Each row below holds a small network's activations on one record, seen along a few directions.
Each row is followed by the record's values for the fields TEFE, PES, RUF, FIF, FEKIK.
Not every record has every field; a missing one is written none.
The largest differences between rows may come from other fields.
In the rows, 500 means zero.
Strong random noise was added to every row along 4 fixed directions; ignore it. To show where, here is one row again and again, with new noise each time:
[460 513 257 326 536 519 430 464 539 656 427 412 551 584 545 608 559 503
 544 668 542 562 587]
[480 476 365 406 510 509 470 525 549 670 479 387 500 525 567 537 614 362
 493 394 623 543 572]
[392 524 388 291 587 701 409 405 354 588 437 569 550 582 449 594 590 595
 363 550 416 480 445]
[428 498 455 390 522 608 442 479 446 583 464 507 515 557 494 510 603 448
 410 397 507 486 469]
[416 524 348 303 599 640 410 396 393 641 446 516 596 559 429 665 612 612
 389 582 469 495 502]
[433 531 564 504 434 476 415 477 536 465 437 528 596 610 418 458 564 465
 497 482 483 456 447]

[430 515 634 546 487 704 511 509 512 416 548 681 422 519 540 410 486 504
 398 327 387 482 289] => (TEFE logon; PES nas; RUF bav; FIF zodon; FEKIK giki)
[598 418 214 453 602 498 615 612 536 635 528 339 298 389 779 499 380 437
 590 558 608 671 649] => (TEFE bonog; PES nas; RUF rofad; FIF zodon; FEKIK mevo)
[432 510 460 351 526 644 420 430 335 575 466 522 450 555 450 548 553 593
 356 450 461 491 469] => (TEFE logon; PES teso; RUF tiru; FIF kot; FEKIK gam)
[567 471 393 470 577 458 528 493 472 641 556 357 500 426 495 596 537 473
 466 432 610 547 615] => (TEFE bonog; PES gez; RUF bav; FIF zodon; FEKIK giki)
[487 451 357 347 580 685 536 539 416 615 524 480 305 474 710 473 497 372
 471 349 533 576 505] => (TEFE none; PES none; RUF none; FIF none; FEKIK none)
[475 494 450 414 496 572 446 516 494 506 451 550 433 567 543 456 481 466
 477 538 444 497 467] => (TEFE logon; PES teso; RUF bav; FIF nugeg; FEKIK giki)
[461 487 373 403 547 590 533 442 479 593 491 504 515 499 566 606 525 528
 485 585 457 553 505] => (TEFE bonog; PES nas; RUF rofad; FIF zodon; FEKIK giki)
[486 500 356 388 589 546 501 425 408 663 528 459 527 452 457 706 599 605
 438 564 546 527 566] => (TEFE logon; PES none; RUF tiru; FIF none; FEKIK none)
[465 526 627 515 466 586 526 499 404 321 461 606 483 559 511 373 409 532
 488 583 320 437 365] => (TEFE demim; PES none; RUF rofad; FIF zodon; FEKIK none)
[527 485 610 603 467 461 489 525 547 496 554 495 473 479 504 460 517 403
 508 253 601 499 474] => (TEFE none; PES none; RUF none; FIF none; FEKIK none)
[489 498 606 548 448 529 460 520 494 434 493 588 492 539 455 449 489 465
 478 419 486 456 435] => (TEFE logon; PES teso; RUF bav; FIF nugeg; FEKIK giki)
[483 486 677 589 409 438 399 505 491 536 524 444 502 526 376 444 595 422
 405 148 628 468 490] => (TEFE logon; PES teso; RUF tiru; FIF kot; FEKIK gam)
[456 463 503 435 517 569 326 416 439 644 509 454 534 530 445 538 599 454
 377 249 616 528 539] => (TEFE bonog; PES teso; RUF rofad; FIF kot; FEKIK gam)
[511 509 613 515 477 518 497 494 421 424 496 541 539 514 429 412 469 527
 447 492 415 436 476] => (TEFE demim; PES gez; RUF rofad; FIF zodon; FEKIK giki)
[438 499 470 441 470 652 567 545 447 450 509 586 345 478 631 417 534 436
 454 409 419 507 404] => (TEFE logon; PES nas; RUF tiru; FIF kot; FEKIK mevo)
[501 467 605 611 424 378 560 536 584 422 518 495 540 507 511 441 485 429
 558 429 519 470 489] => (TEFE bonog; PES teso; RUF rofad; FIF zodon; FEKIK giki)
[483 466 372 448 559 653 583 542 527 537 546 538 376 485 696 507 467 505
 508 493 498 569 427] => (TEFE logon; PES teso; RUF bav; FIF zodon; FEKIK giki)
[513 496 409 551 428 462 562 651 632 420 447 458 361 527 740 302 371 348
 685 621 506 563 507] => (TEFE demim; PES nas; RUF rofad; FIF kot; FEKIK mevo)
[532 555 428 476 544 363 448 412 549 580 474 428 651 503 381 695 538 606
 548 702 543 501 626] => (TEFE bonog; PES none; RUF bav; FIF none; FEKIK none)
[508 467 429 415 593 665 586 509 403 553 524 527 391 426 571 540 541 487
 379 397 492 487 488] => (TEFE logon; PES nas; RUF bav; FIF kot; FEKIK mevo)
[503 464 474 578 618 627 691 559 494 588 631 540 455 304 577 601 601 492
 400 241 564 520 428] => (TEFE demim; PES nas; RUF bav; FIF zodon; FEKIK mevo)
[504 579 685 679 391 278 407 437 642 355 466 550 684 589 313 508 466 580
 629 608 488 448 475] => (TEFE none; PES none; RUF none; FIF none; FEKIK none)
[567 510 534 580 459 321 477 542 644 580 512 380 527 485 494 493 555 360
 578 396 638 502 606] => (TEFE demim; PES none; RUF bav; FIF none; FEKIK none)
[422 521 451 316 629 707 493 366 234 586 507 602 530 452 389 690 628 682
 280 538 383 439 451] => (TEFE logon; PES none; RUF tiru; FIF none; FEKIK none)
[495 553 519 538 435 395 543 513 627 494 476 487 598 530 486 491 510 465
 589 592 473 474 532] => (TEFE demim; PES none; RUF rofad; FIF zodon; FEKIK none)
[527 496 409 501 593 480 493 448 495 662 573 447 635 432 439 715 560 646
 444 480 583 514 554] => (TEFE demim; PES teso; RUF rofad; FIF zodon; FEKIK giki)
[463 495 378 373 523 511 384 402 453 682 477 408 532 544 412 645 584 601
 458 525 572 549 577] => (TEFE logon; PES teso; RUF tiru; FIF kot; FEKIK gam)
[586 450 667 572 527 425 530 515 341 408 521 462 508 422 388 434 442 528
 413 363 475 447 520] => (TEFE bonog; PES gez; RUF rofad; FIF zodon; FEKIK mevo)
[430 532 564 518 318 434 401 515 577 359 403 525 445 700 496 293 417 460
 620 601 449 524 427] => (TEFE logon; PES teso; RUF tiru; FIF kot; FEKIK gam)
[467 519 527 456 549 564 506 480 439 506 504 564 511 505 471 545 559 509
 427 494 447 471 460] => (TEFE logon; PES none; RUF bav; FIF none; FEKIK none)
[433 510 592 536 505 690 525 483 478 393 520 698 447 534 536 453 471 560
 448 478 372 493 301] => (TEFE logon; PES nas; RUF bav; FIF zodon; FEKIK giki)
[500 530 557 553 486 392 495 463 550 462 489 507 596 521 420 566 515 531
 574 552 505 485 506] => (TEFE none; PES none; RUF none; FIF none; FEKIK none)
[457 538 538 532 444 460 361 438 545 524 457 499 652 592 390 531 561 529
 504 483 554 489 480] => (TEFE demim; PES teso; RUF rofad; FIF kot; FEKIK gam)
[458 525 293 355 493 513 336 408 514 648 455 422 519 614 473 605 478 641
 564 681 561 611 563] => (TEFE logon; PES teso; RUF tiru; FIF kot; FEKIK gam)
[550 511 412 518 510 423 459 469 597 571 512 465 552 515 490 627 491 553
 588 581 603 562 565] => (TEFE logon; PES none; RUF bav; FIF none; FEKIK none)
[493 550 520 513 414 411 416 483 571 413 424 503 541 609 468 426 436 503
 597 690 445 469 518] => (TEFE logon; PES gez; RUF bav; FIF kot; FEKIK giki)

Here are new rows. What are their fields?
[515 512 617 614 463 453 476 495 484 457 541 517 517 431 410 529 533 561
 459 360 534 466 473] => (TEFE logon; PES nas; RUF tiru; FIF kot; FEKIK mevo)
[611 454 413 526 588 423 549 563 440 437 509 408 437 421 557 497 326 629
 549 653 485 576 579] => (TEFE bonog; PES gez; RUF rofad; FIF zodon; FEKIK mevo)
[563 450 399 502 440 405 487 587 644 601 487 381 402 514 630 454 496 300
 598 425 640 558 607] => (TEFE logon; PES teso; RUF bav; FIF nugeg; FEKIK giki)
[534 465 403 587 441 462 713 683 747 505 548 426 334 440 798 384 496 233
 666 424 575 592 529] => (TEFE logon; PES nas; RUF bav; FIF zodon; FEKIK mevo)
[527 492 645 582 463 479 614 581 475 393 522 510 493 448 492 356 475 435
 477 425 436 418 489] => (TEFE demim; PES gez; RUF rofad; FIF zodon; FEKIK mevo)
[611 481 606 614 513 350 540 549 437 353 523 405 488 441 424 417 402 512
 504 478 513 472 556] => (TEFE bonog; PES gez; RUF bav; FIF zodon; FEKIK mevo)
[514 463 463 449 535 527 572 499 469 627 540 435 510 427 510 549 589 414
 432 347 556 509 581] => (TEFE bonog; PES gez; RUF rofad; FIF zodon; FEKIK giki)
[454 468 505 435 522 689 650 563 413 402 481 620 319 465 672 336 424 432
 442 448 346 494 395] => (TEFE bonog; PES nas; RUF rofad; FIF zodon; FEKIK mevo)
[507 491 753 535 552 547 661 550 240 262 494 560 477 403 398 366 459 506
 329 456 312 347 461] => (TEFE bonog; PES gez; RUF rofad; FIF zodon; FEKIK mevo)
[516 530 592 577 468 351 481 472 526 507 483 439 670 494 381 583 572 494
 549 570 528 421 568] => (TEFE demim; PES none; RUF rofad; FIF kot; FEKIK none)
[555 442 473 410 620 608 595 588 268 466 516 444 311 402 594 366 401 462
 371 434 442 492 569] => (TEFE bonog; PES gez; RUF rofad; FIF zodon; FEKIK mevo)
[459 548 485 464 467 540 485 461 472 400 462 586 504 528 475 519 470 628
 514 671 382 476 434] => (TEFE logon; PES nas; RUF tiru; FIF kot; FEKIK mevo)
[508 475 353 392 539 515 424 510 533 761 509 345 504 481 566 585 630 364
 472 357 669 544 654] => (TEFE demim; PES teso; RUF rofad; FIF kot; FEKIK gam)
[507 501 433 453 421 405 484 550 589 441 426 431 410 586 661 364 376 354
 677 647 511 573 563] => (TEFE bonog; PES none; RUF rofad; FIF none; FEKIK none)
[531 503 615 691 479 388 616 514 667 653 619 454 672 366 401 642 692 429
 448 182 651 459 528] => (TEFE demim; PES nas; RUF rofad; FIF zodon; FEKIK giki)
[447 502 619 511 430 475 388 493 512 486 451 488 567 602 412 418 571 410
 493 386 504 444 478] => (TEFE demim; PES teso; RUF rofad; FIF kot; FEKIK gam)
[518 493 592 701 481 468 551 549 690 546 613 511 543 421 524 571 556 477
 516 324 606 552 445] => (TEFE logon; PES nas; RUF bav; FIF zodon; FEKIK giki)
[397 495 647 467 400 679 348 495 394 429 492 616 350 634 494 276 465 461
 392 206 468 502 328] => (TEFE logon; PES teso; RUF tiru; FIF kot; FEKIK gam)
